Each row below holds a small network's activations on one input, seen along a few directions.
In each table, some parts of the input vary, and every possible input appears once, in random order.
A made-up example of a description, with smaller parts first: one of 3 separate values, together with either a single point or one of 11 places along a line or (one of 4 places along a line, together with one of 8 places around a ring).
Shared parts are said once, and a part with two or three values counts as separate values.

Other details of the inputs vary at random and push rows far along two fixed directions, the same in every table; ignore that.
To show where, the next rows are all for the same input, with only those details redrawn:
[-17 -34 -50 -37 -45  15 -25  14  -2  17  14  35]
[ 26  22  37  41  44  26  28   1  -5   5 -46 -13]
[ 37  22 -11 -33  -5  57 -15 -42  13 -16 -18  17]

A family of inputs:
R1: [ 24  26  40  55  52  -1  26 -30  -7 -12 -17 -23]
R2: [ 35  32   1 -26   3  28 -17 -71  17 -36  18   6]
R3: [ 18  49  45  26  50   0  36   2   8 -21 -31 -29]
R4: [-40 -14  19  28  -5 -36  22  49  -6  43  -1  -3]
R5: [-36 -28  11  43  11 -48  18  33 -17  20  26  -6]
R6: [ 33  25  -4 -33   4  44 -17 -30  11 -23 -10  23]
R7: [ 34  27 -10 -42  -5  36 -31 -51  11 -25 -24  -4]
R8: [ 19  44  51  28  55   8  23  10   2 -10 -26 -14]
R9: [-25 -19 -45 -34 -62  -5 -15   7 -16 -11  17  27]
R10: [ 31  41  14 -54  -5  25 -10 -59  24 -42 -14   6]
R11: [ 23  29  41  31  46  18  28  -3 -17   7 -48  -9]
R12: [-19 -36 -51 -42 -45   3 -12  10   5   5  18  18]
R13: [-34 -28  13  25   1 -38  16  47 -10  35   6 -32]
R14: [-32 -29   0  27  10 -36  29  58  -9  17  -8  -3]
R15: [ 20  41  63  23  50   7  29 -11  -7  -2 -43  -8]
R16: [-31 -11   8  31  -1 -54  25  56  -2  15  14 -13]
R17: [-37 -27  14  42  11 -48  17  33 -15  20  29  -7]
R18: [-20 -37 -51 -21 -42  -9 -28 -16  -9  -2  45  26]
R19: [-27 -27   9  29   3 -51  25  44  -2  27  15 -24]
R20: [ 31  30  14 -34   4  30 -15 -72  18 -42  25   1]
R21: [-17 -34 -50 -37 -45  15 -25  14  -2  17  14  35]
R22: [-32 -34  -1  53  10 -43  16  28 -23  22  16  -5]
R23: [ 39  29  -3 -32  -6  23 -29 -36  21 -33  16 -14]
R24: [-16  -9 -34 -38 -47 -16 -35  17  17   3  41  34]
R25: [ 18  30  59  42  52  -5  29 -25   0 -17  -4 -28]
R26: [ 15  34  57  24  36   0  44  -7  10  -7 -22 -37]
R27: [ 31  27 -24 -16 -24  47 -14 -54  -4 -42   0   1]
R28: [-37 -31  16  19   7 -48   8  47 -16  25  -9 -19]
R29: [ 35  28  -7 -23   4  29 -19 -72  13 -34  13   7]
R30: [-29 -35  -7  41   3 -26   5  53 -12  31 -19 -18]
R31: [ 20  32  42  27  50   2  12   9   3 -15 -26 -40]
R32: [-28 -31  -3  38  10 -33   0  61 -11  20 -14 -13]
R33: [-27 -18  10  39   1 -47   8  46  -2  41   5  -7]
R34: [-24 -26 -48 -50 -49 -10 -20   6  -2   4   9  24]
R35: [ 22  30  44  51  53  -2  27 -28  -3 -12 -14 -23]
R36: [-10 -31 -38 -35 -41 -15 -37   4   7  10  42  -6]
Question: Describe the family of inputs behind these rows.
Answer: either one of 2 separate values or one of 10 places along a line or (one of 3 separate values, together with one of 8 places around a ring)
Question: Which other rows does R8 become when the choice among 3 separate values takes its other values? List them by row number.
Answer: R3, R31
Question: Which other rows does R11 become when the choice among 3 separate values takes its other values? List them by row number.
Answer: R7, R34

A family of inputs:
R37: [-28 -30 -10  19  -5 -14  13  45 -19  29  -6  21]
R38: [-23 -39 -15  18  -6 -19   1  41 -14  34 -11 -10]
R39: [ 43  43  27  -2  30  18  -8 -65  13 -45   2 -18]
R40: [-25 -34 -15  21  -9 -20   2  44 -13  27  -5  -9]
R41: [ -7  -5 -19 -34 -26  -5  -9 -24   6 -21  41   1]
R42: [ -5  -1 -16 -21 -23 -11 -19 -34   8  -7  46  12]
R43: [ 10  -3 -37 -37 -31  28 -30 -20   9 -11   6  12]
R44: [ -2  -4 -16 -21 -21 -10 -30 -32   4 -12  44  11]
R45: [-26 -27 -13  25  -9 -19   8  47 -14  23  -2   7]
R46: [ 11  24  52  49  39 -19  38 -17   3  -7  -1 -29]
R47: [ 12  19  45  38  47  19  34  -1 -11   8 -49  -3]
R48: [ -5  -5 -24 -30 -18  -9 -20 -25   9 -25  37   5]
R49: [ -6  20  -8 -71 -36  -5 -16   3  21 -15  -2   6]
R50: [ 11   2 -35 -39 -30  33 -24 -19   5 -13   7  30]
R51: [-27 -16  11  -4   1 -37   0  62  14  30  15  -8]
R52: [-27 -27 -13  22  -5 -16  12  46 -19  27  -5  18]
R53: [ 22  14  33  42  40  10  22   3  -6   6 -43 -33]
R54: [ 17  21  42  40  47  18  34   2 -12   8 -46  -4]
R55: [ 55  49  11 -15  16  58  -8 -56  16 -35 -28  -7]
Question: Describe the family of inputs behind these rows.
Answer: either one of 2 separate values or one of 6 places around a ring or one of 11 places along a line
Question: What sort of input is R53?
Answer: one of 11 places along a line
Question: Start at R44 and move only the place on the ring of 6, one step at a time. The first step leads to R39. Which rows follow, in order?
Answer: R48, R41, R46, R42

A family of inputs:
R56: [-36 -51 -24  21 -25 -23   2  61  -9  48   1  11]
R57: [-45 -41 -14  18 -17 -58  -9  46 -12  29  31  -7]
R58: [-50 -48 -19  18 -17 -18   7  56 -35  39  -2  34]
R59: [-17 -21 -34 -45 -38 -13 -37 -17   8  -1  40   9]
R60: [ 21   7  37  60  55   4  33  25 -14   9 -42 -35]
R61: [-45 -37 -15  22 -24 -57   1  49 -16  19  31   0]
R62: [ 16   9  44  62  49  10  33  24  -6  14 -43 -39]
R63: [ 10  21  40  58  43   2  44  16 -19  22 -55 -11]
R64: [-11   1  39  42  31 -31  39  15  -9   5  -3 -21]
R65: [-12 -10 -39 -37 -39  -6 -37  -9  11  -6  50  21]
R66: [ 23  27   5  -9   5   8 -18 -34  13 -21  14  -9]
R67: [ 49  45   9 -17  11  65  -1 -55  13 -33 -35 -15]
R68: [-42 -53 -16  19 -12 -19  -2  59 -27  44   4  32]
R69: [ -7  10  33  53  26 -31  28  23  -9  -1   0 -19]
R70: [ 20  20  12 -22   2   8  -1 -47  11 -27   5  -9]
R71: [ 19  22  12 -20  -1   7  -7 -46   9 -28   3 -12]
R72: [-16 -21 -34 -48 -35  -6 -27 -17  12  -1  47  19]
R73: [  7 -15 -50 -56 -48  27 -37 -16   8  12  12  42]
R74: [ -9   3  37  44  33 -28  42  17  -7   3   0 -17]
R75: [ 48  46   8 -18   5  64   0 -59  18 -24 -38   0]
R76: [ 22  24   8 -19  12  18  -4 -41  18 -21  18   0]
R77: [-47 -41 -13  18 -24 -60   0  45 -17  20  27  -5]
R78: [ 46  62  23 -49  12  55  -1 -30  25 -32 -51  -1]
R79: [  8  14  34  66  57   1  39  16 -18  -1 -58 -19]
R80: [  0 -27 -57 -48 -37  23 -42 -11   7  -9  11  37]
R81: [ 51  42   5 -13  21  56   3 -49   2 -36 -35 -14]
R82: [ -9   5  32  49  35 -27  26  23  -3   9   6 -17]
R83: [  0  -3 -40 -85 -46  24 -41  12  24   1   2  31]
R84: [ 24  31   8 -14   3  17   1 -40  14 -33  14   4]
R85: [-17 -23 -33 -48 -36 -11 -32 -18  10   0  42  12]
Question: The inputs of R84 and R82 match in every part but one. If R67 is changed in the same way as R84 into R82, which row does it become?
Answer: R62
Question: Describe the family of inputs behind these rows.
Answer: one of 2 separate values, together with either a single point or one of 6 places around a ring or one of 8 places around a ring
Question: Start at R82 and move only the place on the ring of 8, one step at a time. The first step leads to R76. Which rows follow, in order?
Answer: R72, R85, R59, R57, R66, R65
Question: Which other rows does R80 become when the choice among 2 separate values takes its other values? List them by row number.
Answer: R79
